A small network was shown many inputs. Here are its activations along a few directions, one row for each input.
In each table, some parts of the input vary, and every possible input appears once, in random order.
A made-up example of a description, with smaller parts first: values(2) and (point or line(11) or (line(4) and ring(5))).
Shared parts are said once, and a part with two or three values counts as separate values.
In the rows, 128 means zero.

Other details of the inputs vary at random and push rows far along three fixed directions, the same in every table; ignore that.

Rows:
x1: [189  42 149 142 146 133 125 125 123  77 119 133  66  81 130]
x2: [170 181  64 121 115  92 151  71 175 107 135 140 140 117 132]
x3: [142 167 120  96  48 156 181 130 127 191 123 178 132 219 158]
x4: [ 73 132 155 140 152 115  78 158  96 118 121  70 154 124 114]
x5: [127 145  89 110 100 140 160 108 157 122 133 156 146 139 149]
x6: [ 69 182 132 159 129 115 117 108 149 128 110  99 182 136 142]
x7: [ 65 104 156 181 160 101  88 126 110 104 127  87 153  94 121]
x8: [187  52 155 150 133 126 118 130 111  99 142 139  66 102 119]
x9: [ 81 143 190 127 161 145  99 173  80 186 109  73 150 138 133]
x10: [151 178  45  97 126 106 143 104 176 109 152 162 134 123 104]
x11: [ 97 138 189 167 147 135 126 168  78 220  92  72 120 168 143]
x12: [192 134  96  74 127 131 126  89 165  61 150 162 127  80 129]
x13: [121  71 101 128 141 127 137 116 136  79 141 136 126  78 129]
x14: [182  53 168 133 105 126 135 143  72 147 106 138  53 145 129]
x15: [144 138 104 103 123 144 169 107 137 168 152 164 141 123 150]
x16: [ 62 132 114 161 184 131  98 169 150  96 109  76 143 107 104]
x17: [168 193 141  69  59 149 148 131 119 176 117 160 132 209 144]
x18: [ 81  77 159 169 164 111  99 123 112  88 114  91 139  75 124]
x19: [175 103  96 105 132 135 133 133 149 100 154 171  86 114 100]
x20: [ 80 173 135 160 171 113 116 100 145 150 140 101 187  93 138]
x21: [175  61 170  89 133 171 157 179  74 199 103 159  51 149 122]
x22: [152 178 100 122  96 109 139  68 165 121 160 171 156 131 133]
x23: [ 76 202  56 133 156 104 124 126 178 111 123 100 173 124 104]
x24: [ 65 126 162 189 163 118  90 131 140  94 132  88 168 100 128]
x25: [147 106 157 108  99 164 146 185 100 172  97 150  76 195 119]
x26: [154 100 148 110 137 132  97 133 118  88 153 130 117 101 113]
x27: [184 171  79 137 123 108 140  80 193  85 159 151 137 109 131]
x28: [ 86 214 140  96  86 126 129 145  98 191  86  95 166 209 137]
x29: [ 96 127 139 136  92 144 141 150 106 167 132 134 133 181 138]
x30: [149  17 129 126 134 134 131 131 105  84 151 156  86  78 125]
Description of these inputs: values(5) and (point or ring(5)).
Changing only the values(5) part turns x21 into x15. The same change can be made to x10. Which row results? -> x30
List by row number the other rows that have the values(5) part in common with x18. -> x6, x7, x20, x22, x24
Change only the ring(5) part in x16. List by row number the other rows that result. -> x10, x19, x23, x25

Rows:
x31: [139 118 123 125 116 133 142 107 129 150 121 170 115 128 141]
x32: [116 128 184 145 132 136  92 157 100 145 110  98 117 153 122]
x33: [152 120 114 124 117 118 126 114 131 109 140 127 102 124 108]
x34: [151 106 116 128 124 121 136 134 138  95 152 147 126 115 116]
x35: [110 161 130 126 129 116 107 112 118 134 138 108 166 125 145]
x36: [ 84  79 151 179 150 139 108 176 106 132 134  97 114 129 124]
x37: [ 96 113 158 156 131 130 106 149 109 132 105  93 110 149 102]
x38: [162 115 138 107 105 121 145 110 123 130 134 178 122 127 122]
x39: [ 96  95 173 132 107 139 121 139  85 154 108 125 113 154 118]
x40: [174 123 120  93 102 143 136 120 137 105 132 156 115 128 151]
x41: [120 119 122 137 125 121 134 121 108 158 132 135 125 132 146]
x42: [147 140 144 105  84 120 153 126  97 176 126 161 129 170 132]
x43: [126 118 186 128 117 140 109 166  77 166  82  96 103 171 143]
x44: [185 122 135 108 121 140 154 108 139 139 115 155  99 125 131]
x45: [156  89 110 124 113 138 148 135 124 130 141 153 100 134 144]
x46: [ 85 103 141 138 116 141 126 158 105 122 100  98 121 151 133]
x47: [ 87 100 173 158 134 136 117 179 102 130 112 112 130 152 116]
x48: [137 127  76  73 148 140 128 137 145 103 141 145 112 103  93]
x49: [157 123 122 108 128 130 153  93 136 132 129 147 131  95 145]
x50: [ 94  92 179 152 142 159 130 166 108 146  99 100 119 140 134]
x51: [ 82 195  79 129 118  99 128  88 150 126 141 106 186 132 131]
x52: [ 79  85 138 154 138 134 109 161 105 105 120  80 128 128 121]
x53: [103 204  91 157 128 105 125 120 154 159 141 110 156 157 126]
x54: [ 89  91 145 180 173 121  98 162 113 123 105  81 112 106 128]
x55: [133 137 154 117 109 136 151 117 106 181 134 135 136 146 140]
x56: [139 103  83 140 142 128 133 118 163  85 145 145 127  84 138]
x57: [163 113 126  99 106 117 152 111 117 127 118 167 122 121 140]
x58: [100 194 110 139 120 132 146 123 156 153 148 106 178 154 134]
x59: [127 126 172 122  96 165 155 154 105 182 112 134 118 184 138]
x60: [134 206 105 118  97 100 150 125 130 172 111 121 155 189 131]
x61: [101 200  91 112  78 132 152 113 160 145 111 138 155 190 133]
x62: [168 104 122 128 125 131 138 122 134 133 117 163  83 128 131]
x63: [ 72 132  99 178 173 122 105 134 174  85 141 106 156  91 126]
x64: [ 93 122 195 138 121 142  98 151  82 163 113 111 135 155 135]
x65: [172 114 137 125 139 122 103 119 130  97 153 125 107 100 119]
x66: [153 117 106 121 131 120 124 101 155  85 123 139 103 103 110]
x67: [118 141 171 120 101 135 116 136  86 175 125 121 134 167 141]
x68: [135  97 111 123 114 133 130 123 137  88 154 135 116 116 115]
x69: [136 219 116 125 108 127 153 104 157 180 123 129 154 173 127]
x70: [ 86 188  84 144 138 104 130 128 169 100 128 108 189 127 132]
x71: [161 127 151  93 100 139 128 106 118 138 121 166 118 135 146]
x72: [174 114 127 123 138 127 144 114 127 132 132 123 107 110 130]
x73: [167 110 124 101 106 113 150 111 110 132 134 162 124 125 136]
x74: [108 226 111 137 111 101 134 123 153 159 118 122 172 182 116]
x75: [106 197 105 145 150 114 134 109 161 138 118  88 169 124 136]
x76: [ 99 212 118 132 106 134 117 127 153 142 135 120 176 175 134]
x77: [141 116 107 104 107 121 140  94 129 111 123 148 119 110 133]
x78: [176 117 101 104 103 120 143 104 126 117 129 142  95 133 122]
x79: [134 162 118 145 149 117 130 112 150 132 146 105 146 112 119]
x80: [108 209  97 146 133  90 124 118 157 131 140 106 177 145 112]
x81: [138 109 122 128 153 135 103 117 163  54 150 136 135  78 131]
x82: [ 95  81 167 157 155 152 126 166 105 127 105  84 123 116 139]
x83: [164 118 115 124 140 107 132 121 137  95 120 137 116 102 123]
x84: [154 133 132 122 145 123 103 112 149  92 129 130 122 103 127]
x85: [168  95 142 104 119 136 155 106 109 149 136 146 116 111 145]
x86: [141 109 117 157 157 121 115 120 148 104 145 139 107  98 114]
x87: [144  97 144 124 148 136 136 100 138 114 132 146 127  79 134]
x88: [ 83  76 159 166 154 130 110 153  91 143 106 102 116 110 142]
x89: [ 79 149  93 125 220 134 104 150 164  98 152  86 165  60  96]
x90: [148  97 128 131 109 150 145 137 128 137 137 170  96 148 132]
x91: [ 79 163  97 116 204 128  74 158 158  88 150  85 168  75  99]
x92: [156 113 109 115 114 121 148 133 130 108 138 147 127 130 130]
x93: [148  99 144 129 146 136 134 100 136 117 148 146 127  81 123]
x94: [172 128 126 116 131 120 112 116 126 111 136 121 115 117 132]
x95: [ 69  84 164 180 168 128  96 147 107 129 131 107 130 102 123]
x96: [130 107 100 128 130 131 124 108 162  64 156 145 127  97 109]
x97: [145 148 132  98  72 132 154 131 101 176  83 135  95 195 136]
x98: [140 123 130 113 137 122 111 102 129  98 136 134 141  89 147]
x99: [116 210  86  73 120 130 148 161 135 181 115 142 152 180 108]
x100: [ 81 145  99 152 150 102 103  98 150  88 160 100 168  85 109]
x101: [172 119 139  99  90 147 133 132 117 131 147 155 111 152 139]
x102: [150 106  98  84 148 151 139 159 125 148 135 164  86 123 113]
x103: [160 113 135 102  95 137 154 140 128 124 115 172 109 151 134]
x104: [160 110 105 139 136 117 132 122 129 130 135 134  98 119 131]
x105: [104 121 181 150 131 123 117 172  95 156  79 103 110 164 120]
x106: [153 115 124 113 122 136 120 128 127 101 146 131 128 120 142]
x107: [142 109 130 118 133 113 131 109 137 101 128 161 133  95 125]
x108: [155  92 119 127 142 140 144 123 138 102 149 126 123  93 135]
x109: [ 84 112 151 135 120 131 118 128 110 134 102 112 131 138 125]
x110: [ 80  85 168 173 151 129 106 156  84 155 130 101 116 125 130]
What do these inputs look like to the network? -> values(5) and (point or (values(3) and ring(5)))
Changing only the values(5) part turns x73 into x51. The same change can be made to x70. Which row results? -> x46
Changing only the values(5) part turns x87 into x107. The same change can be made to x49. Which row results? -> x57
Change only the values(3) part in x84. List by row number the other rows that result. -> x71, x81
Change only the values(5) part in x100. List by row number the other rows that result. -> x42, x55, x67, x110
